Each row below holds a small network's activations on one input, seen along a few directions.
In each table, some parts of the input vary, and every possible input appears once, in random order.
Descriptions start from the smaller parts, as in this example, which fits no table here: one of 8 places around a ring, together with either a single point or one of 11 places along a line or (one of 3 separate values, together with one of 4 places along a line).
Shared parts are said once, and a part with two or three values counts as separate values.
In the rows, 128 means zero.

Other details of the inputs vary at random and push rows far along three fixed directions, the same in every table; ignore that.

Rows:
row 1: [ 81 197  69 146 162 103 164 177 120 133 165]
row 2: [129 134  77 151 200 158 109  82 116  94  98]
row 3: [172 203 193 122 168 190 110 170 152  76  97]
row 4: [124 127  43 187 173 161 106  76 108 131 122]
row 5: [ 93 190 171  69 139 100 174 217 153 106 136]
row 6: [147 194  92 145 217 169 128 137 138  76 110]
row 7: [101 196 109 140 230 184 113 174 139  44  97]
row 8: [ 17 190 127 110 150  96 175 219 122 106 138]
row 9: [162 137 193  98 113 139 144 161 150 125 152]
row 10: [174  95 162 131 137 162  69  73 125  99  96]
row 11: [122 153 217  91 114 152 112 168 113  93  85]
row 12: [113  98  42 207 160  46 138 138 101 176 126]
row 13: [146 106  68 186 169 165 119  71 116 107 133]
row 14: [ 76 108  58 164  99  77 180 120 103 157 180]
row 15: [162 100  61 149 122 114 125  66 141 159 147]
row 16: [161 120  70 195 150 165  96  54 120 118 112]
row 17: [200  98 176 138 134 218  88  87 131 108  90]
row 18: [ 64 142  78 160 130  75 157 127 108 130 155]
row 19: [ 53 183 143 121 171 118 179 204 104  79 134]
row 20: [127 111  65 165 187 153  89  64 116 123 128]
row 21: [ 72 118  45 143 113  62 168 105  94 168 153]
row 22: [139 137  63 170 136 113 158 116 122 139 181]
row 23: [145 141 139 101 115 131 141 143 147 135 120]
row 24: [191 151 192  87 123 173 114 138 153 129 100]
row 25: [ 92 170 222  76  95 112 154 218 154  97 116]
row 26: [146 137 171  76  80 104 149 154 149 163 140]
row 27: [136  95  57 159 113 118 110  76 124 164 149]
row 28: [148 120  88 158  95 104 133  98 143 154 158]
row 29: [168 138 174 113 114 130 116 130 165 127 140]
row 30: [ 94 167 187  94 134 136 166 218 136  77 124]
row 31: [103 123 238  63 102 126 147 186 134 114 124]
row 32: [163 116 182 102 148 190  65 110 115 110  80]
row 33: [115 204 114 151 227 179 150 187 143  38 121]
row 34: [120  67 166  68  48  73 133 109 111 177 133]
row 35: [182 124 186  93 121 159  94 124 164 147 130]
row 36: [123 100 193  61  59 103 130 138 104 158 105]
row 37: [114 132  57 149 141  91 137 112 139 160 187]
row 38: [ 87 127  58 157 147 108 128 104 100 151 146]
row 39: [144 165 101 168 168 164 112 121 133  77 104]
row 40: [ 75  97 116 111  87  71 141 122 113 184 164]
row 41: [106 117 104 118  69  82 151 140 137 194 174]
row 42: [ 95 147  74 132 143 102 156 140 124 114 130]
row 43: [105 111  33 178 112  88 166 108 106 142 177]
row 44: [ 75 176 230  77  94 113 156 214 125 114 107]
row 45: [123 214 120 149 231 173 150 189 140  43 133]
row 46: [ 85 143 100 115 141 104 144 144  92 114 111]
row 47: [ 71 133 138 142 148  39 163 228 119 153 114]
row 48: [132 118  89 161 189 158 110  99  97  77 124]
row 49: [178  58 137 109  70 119  94  73 165 194 160]
row 50: [ 59 182  75 127 136  91 186 186 111 111 131]
row 51: [ 94 142 201  85 128 126 146 192 106  90 116]
row 52: [ 84 125  65 154 130 104 133 105  94 162 150]
row 53: [200  54 154 122 125 183  40  35 117 146  99]
row 54: [209 118 183 133 117 199  71  90 148 105  80]
row 55: [153 119  82 155 185 167  98  60 113 110  94]
row 56: [115  67 132 108  75  99 115  96 142 185 154]
row 57: [106 146  83 175 177 141 123 110 133  86 120]
row 58: [181  65 187  94  84 163  62  74 110 165 100]
row 59: [ 61 154 115  92 118  73 180 189 135 116 138]
row 60: [129  64 135 100  23  83 127 105 132 214 162]
row 61: [139 149 193 116 163 174  94 129 141  77  83]
row 62: [174 125 190 123 162 211  95 116 120  88  85]
row 63: [163  99 113 164 125 149  89  52 119 137 117]
row 64: [166 106 177 107  79 119 116 118 172 146 142]
row 65: [ 92  99 124 127  67  80 169 127  95 174 166]
row 66: [141  81 174  75  97 119 106 103 118 138 102]
row 67: [157 112 111 191 183 117 103 148 111 144  76]
row 68: [105 144 203  91  99 119 126 169 113 107 105]
row 69: [175  86 187 101 104 182  75  92 147 152  98]
row 70: [175 128  60 190 160 169 126  86 124 116 144]
row 71: [144 108 115 139  55  89 141 107 143 179 164]
row 72: [ 98 160 100 141 107  63 169 154 139 148 182]
row 73: [171 118 153 120  68 102 126 113 153 170 160]
row 74: [115  93  52 153  96  96 145  74 109 176 139]
row 75: [ 96 117 164  80  72  98 157 153 133 159 118]
row 76: [103 105 196  60  63  96 153 156 143 159 118]
row 77: [100 129  32 162 119  82 149 116 127 173 181]
row 78: [ 64 199  87 130 151  87 174 198 127 134 174]
row 79: [175 112 176 106 139 187  75 113 153 115  95]
row 80: [110  89 115 161 149  45 134 174 123 166 114]
row 81: [154  96  88 155 108 116 143  94 136 150 174]
row 82: [123 200 116 160 211 201 138 178 117  36  94]
row 83: [157  87 154 103 118 151 103  85 149 136  99]
row 84: [185 127  84 178 166 182 117  89 135 106 135]
row 85: [200 139 163 112 143 198  98 113 152 114  83]
row 86: [114 112 168  70  52  87 157 159 137 160 127]
row 87: [ 52 208  90 132 181 110 169 211 136  98 149]
row 88: [187 108 186 112  87 143 102 108 170 141 125]
row 89: [ 88 107 146 110  76  67 140 132 107 144 141]
row 90: [108 135 235  66  88 131 145 196 104 111 109]
row 91: [122  74  90 133 126 111  94  71 104 152 142]
row 92: [124 101  83 137 110 111 131  75  99 165 124]
row 93: [174 142  45 199 171 159 131  84 115 121 160]
row 94: [159 128  94 135 157 145 120 100 154 118 122]
row 95: [143 123 223  84 117 164 116 161 110  96  97]
row 96: [169 106  83 172 171 174 107  82 134  89 130]
row 97: [ 88 215 123 158 208 172 136 178 126  45  88]
row 98: [167  84 158 119  82 125 100  90 156 141 132]
row 99: [157 132 173 133 146 181  92 109 147  93  88]
row 100: [126  53 178  93  39  91 145 113 141 178 164]
Each input here is: one of 4 places along a line, together with either a single point or (one of 4 separate values, together with one of 6 places along a line).
Question: The inputs of row 17 and row 100 match in every part but the place on the line of 4. If row 65 is changed in the same way as row 17 into row 100, which row does it become?
Answer: row 31
Question: The inputs of row 93 and row 22 match in every part but the place on the line of 4. If row 50 is changed in the same way as row 93 into row 22, which row does it become?
Answer: row 86
Question: Change only the choice among 4 separate values in row 99. List by row number the other rows that result.
Answer: row 8, row 13, row 76
Question: Change only the place on the line of 6 in row 3. List by row number the other rows that result.
Answer: row 11, row 16, row 44, row 54, row 71
Question: A walk changes only the place on the line of 4. It starts at row 61 and steps to row 18. List the rest of the walk in order.
Answer: row 63, row 44
Question: Change only the place on the line of 4 in row 43. List by row number the other rows that result.
Answer: row 30, row 82, row 96

Rows:
row 101: [163 126  83 150 172 148 115 101 138 111 137]
row 102: [ 98 151 121 133 126  99 165 169 112 117 164]
row 103: [ 58 151 121 123 138 105 150 171 114 106 126]
row 104: [ 82 159 101 129 149 103 160 164 149 127 158]
row 105: [129  79 141 107  86 112 107 109 120 161 130]
row 106: [ 85 173  99 131 139 108 153 161 118 139 149]
row 107: [150  95 131 133  80 124 142 106 136 145 148]
row 108: [160  99 134 103  84 122 129 114 127 167 143]
row 109: [ 82 160 107 121 109 101 164 159 130 151 147]
row 110: [167 164 248  75 141 182  92 167 180  89  85]
row 111: [158 106 134 118  91 103 116  99 153 154 145]
row 112: [122 119  87 158 154 145  99  96 118 108 108]
row 113: [153  93 138 109  95 119 130 110 158 159 148]
row 114: [ 91 165 108 117 109  87 160 161 119 144 151]
row 115: [154 108 247  68 112 169 106 141 136 115  82]
row 116: [152 103 142 105 114 128 130 123 157 146 143]
row 117: [ 94 151 107 142 115 107 175 159 127 110 147]
row 118: [ 98 147 113 132 104  91 174 163 119 118 159]
row 119: [130  92 142 108  82 104 116  98 118 157 121]
row 120: [151  97 153 130  85 123 121 106 130 154 159]
row 121: [157 105 147 110  90 105 117 109 153 155 148]
row 122: [150 147  82 161 150 151 105  85 127 132 122]
row 123: [125 114  84 149 165 147 100 104 108 116 118]
row 124: [130 114  81 149 164 139 110  91 100 124 120]
row 125: [151  94 152 128  89 124 121 109 128 155 162]
row 126: [ 97 178 113 115 141 117 166 182 118 113 134]
row 127: [ 94 160 114 140 121  97 164 161 116 112 157]
row 128: [ 65 127 121 120 119  87 160 155 109 131 143]
row 129: [ 97 169 213  76 160 154 142 197 119  80  87]
row 130: [129  74 135 114  89 117 105 101 122 161 132]
row 131: [ 66 153 121 110 148 105 147 179 103 114 127]
row 132: [157 142  70 163 156 165 119  86 130 116 110]
row 133: [131 113  89 155 159 138 120  80 103 121 119]
row 134: [125  74 142 117  73 105 112  95 127 159 128]
row 135: [132 124  86 162 161 142 115  75 108 110 106]
row 136: [150 105 146 114  94 109 114 105 158 162 150]
row 137: [149 112 133 119  83 121 115  97 135 176 142]
row 138: [ 82 182 132 142 135 114 159 178 125  96 144]
row 139: [ 89 149 121 137 131 117 165 169 122 118 161]
row 140: [157 102 144 110  98 108 116 110 150 157 154]
row 141: [ 96 133 129 141 134  75 156 184 113 150 137]
row 142: [151 134  91 177 156 169 118  94 129 103 132]
row 143: [131  77 147 116  75 102 124  86 122 160 126]
row 144: [158  94 142 108  98 106 118 109 148 163 159]
row 145: [146 132  75 187 168 169 122  92 122 104 141]
row 146: [ 85 151 112 122 146 104 159 167 150 132 160]
row 147: [147 140  71 171 180 158 108  89 153 112 131]
row 148: [ 71 145 115 114 123  91 145 159 108 127 128]
row 149: [169 138 227  81 135 170  96 152 169 113 108]
row 150: [153 124 236  66 113 167  95 145 134 111  75]
row 151: [158  90 146 138  93  98 116 127 138 168 108]
row 152: [162 122  86 168 150 151 126  95 116 107 141]
row 153: [155 106 240  73 103 164 103 131 138 118  82]
row 154: [159 125  88 183 177 138 107 117 125 122  95]
row 155: [147 123 148 109 109 137 114 121 131 162 138]
row 156: [131 131  87 158 163 142 114  82 107 108 102]
row 157: [160  98 141 128  73 118 134 105 133 140 143]
row 158: [ 98 139 127 137 143  88 156 197 120 141 124]
row 159: [ 96 157 115 118 133 105 165 167 151 118 142]
row 160: [130 125  81 153 172 145 109  92 102 113 112]
row 161: [ 88 165 113 149 130 106 158 161 120 112 158]
row 162: [164 151 236  68 132 202 104 169 155 117  86]
row 163: [152 132  90 156 179 150 103  96 143 121 142]
row 164: [157 139  83 158 169 157 115  96 153 101 118]
row 165: [157 138  75 158 154 165 121  91 129 122 116]
row 166: [ 68 150 114 116 121  90 147 161 110 121 124]
row 167: [136  88 140 110  88 109 121  88 116 160 123]
row 168: [ 65 135 112 115 111  84 146 161 111 132 137]
row 169: [129 102 152 111 105 120 126 103 117 141 116]
row 170: [126 134  85 151 181 155 101 103 106 101 106]
row 171: [160 144  62 164 161 156 117  92 119 114 120]
row 172: [129  90 125 121  92 115 102  99 122 150 120]
row 173: [156 150  68 163 174 157 109  94 114 119 127]
row 174: [ 89 158 220  74 148 150 138 205 126  85  94]
row 175: [ 87 160 120 145 119 116 163 162 131 111 147]
row 176: [157 130  75 153 162 167 121  97 124 127 124]
row 177: [161 102 132 111  91 119 118 104 124 173 147]
row 178: [145 108 136 116  73 125 124  99 145 177 134]
row 179: [ 92 151 121 133 114  89 167 166 113 123 169]
row 180: [135  84 145 105  98 114 122  98 112 161 129]
row 181: [ 64 140 119 127 122  91 157 153 113 118 129]
row 182: [144 157  87 158 180 182 112 107 129 113 115]
row 183: [159 124  92 189 176 133 104 107 119 124 103]
row 184: [178 126 249 101 121 154  95 167 151 120  66]
row 185: [134  73 143 116  97 114 123  91 114 160 135]
row 186: [160 140  70 164 170 144 115  91 143  99 125]
row 187: [151 148 185 120 186 206  88 129 131  64  63]
row 188: [ 64 133 120 120 128  97 150 162 111 122 137]
row 189: [163 123  85 167 160 157 125 100 115 101 140]
row 190: [ 64 136 108 125 122  93 145 157 113 126 134]
row 191: [161 101 138 108  91 110 125 108 153 150 144]
row 192: [137  83 141 108  93 111 122  89 113 162 128]
row 193: [163 144  77 156 149 155 117  92 124 115 115]
row 194: [119 188 198  78 163 151 144 214 156  73 106]
row 195: [ 94 168 122 140 121 100 161 167 119 103 149]
row 196: [159  73 143 135  89  93 120 126 133 185 124]
row 197: [ 94 147 115 134 130 115 175 171 122 112 155]
row 198: [ 81 181 123 123 150 114 157 179 159 105 135]
row 199: [175 184 172 117 204 238 101 153 144  62  62]
row 200: [ 98 141 124 150 141  81 153 181 115 142 130]
row 201: [130  71 138 112  92 119 104 105 120 161 134]
row 202: [177 207 188 115 204 231  85 154 143  48  53]
row 203: [155  80 143 122  69 119 141 105 134 160 157]
row 204: [128  71 139 115  94 116 111 102 119 158 136]
Question: Describe the family of inputs behind these rows.
Answer: one of 4 places along a line, together with either one of 2 separate values or one of 9 places around a ring or (one of 3 separate values, together with one of 5 places around a ring)
Question: The inputs of row 160 and row 124 match in every part but the place on the line of 4. If row 145 is changed in the same way as row 160 into row 124, which row does it become?
Answer: row 139
Question: The inputs of row 106 and row 137 match in every part but the place on the line of 4. If row 194 is changed in the same way as row 106 into row 137, which row does it become?
Answer: row 191
Question: Change only the choice among 3 separate values in row 161. List by row number the other rows that result.
Answer: row 136, row 137
Question: Change only the place on the ring of 9 in row 201. List by row number the other rows that result.
Answer: row 123, row 124, row 129, row 131, row 174, row 180, row 185, row 204

Rows:
row 205: [126 156 171  92 122 153 125 157 130  88  74]
row 206: [133  95 171  89  90 132 101  94 152 136 120]
row 207: [ 96  91 110 116 111  88 137  99 124 146 168]
row 208: [174 121 192 152 118 139 136 155 198  94 122]
row 209: [109 157  79 101 122 101 163 152 147 149 149]
row 210: [152  81 159  84  92 129  94  94 153 144 106]
row 211: [ 81 165 110 129 138  80 126 180 133 139 129]
row 212: [ 80 128 101 118 125  86 143 137 136 145 124]
row 213: [124 154 177  99 122 149 129 159 130 108  71]
row 214: [177 160  96 204 200 133 125 130 162  51 119]
row 215: [131 136 195 115 102 170 124 139 118  98 120]
row 216: [107 146 112 145 109  85 148 174  96 146 133]
row 217: [ 78 173 110 144 127  95 162 164 114 143 112]
row 218: [170  69  98 172 133 160  90  45 110 132 164]
row 219: [197 139 168  88  75 144 124  96 140 157 157]
row 220: [122 101  92 133  88 113 166 131 139 192 184]
row 221: [116  99 112 146 122  86 151 125 102 180 157]
row 222: [207  94  71 172 118 172 107  53 128 168 172]
row 223: [138 138  94 169 210 152 104  98 126 127 111]
row 224: [ 69 161 112 143  95 112 147 141 116 117 152]
row 225: [168  85 190 117  72 131 125 111 118 181 106]
row 226: [142 113  95 159 181 166 115  88 103  84 132]
row 227: [141 148  88 166 205 140  86 130 124 113 117]
row 228: [130 118 185  85 147 138 114 148 142 123 101]
row 229: [105 106 104 123  85  91 164 132  95 138 136]
row 230: [142 121 182 105 105 162 131 126 115  98 105]
row 231: [124 134 183  78 158 149 112 162 141  91  99]
row 232: [ 85 127 110 118 147  98 165 171 100 103 142]
row 233: [147 142 192 113 153 142 106 191 119 112 110]
row 234: [106 150 187 103 126 158 100 142 154  98 122]
row 235: [ 98 113 104 134 105  75 135 111 136 192 137]
row 236: [ 90 151  82 112 145 126 158 190 150 129 159]
row 237: [111 139  98 144  88  76 130 143 112 167 131]
row 238: [150  92 173  95  54 135 112  84 135 144 115]
row 239: [152 120  86 171 163 161 124  94  98 108  94]
row 240: [147  83  90 164 142 150  83  41 128 140 165]
row 241: [152 229  78 135 210 186 138 112 142  71 113]
row 242: [ 89 133 112 130 160 102 163 167 101 115 133]
Question: Describe the family of inputs behind these rows.
Answer: either one of 2 separate values or one of 6 places around a ring or (one of 5 places around a ring, together with one of 6 places along a line)
Question: List by row number the other inputs of the same sort as row 220.
Answer: row 209, row 219, row 222, row 236, row 241
Question: Change only the place on the ring of 5 in row 229. List by row number the other rows that result.
Answer: row 205, row 210, row 231, row 232
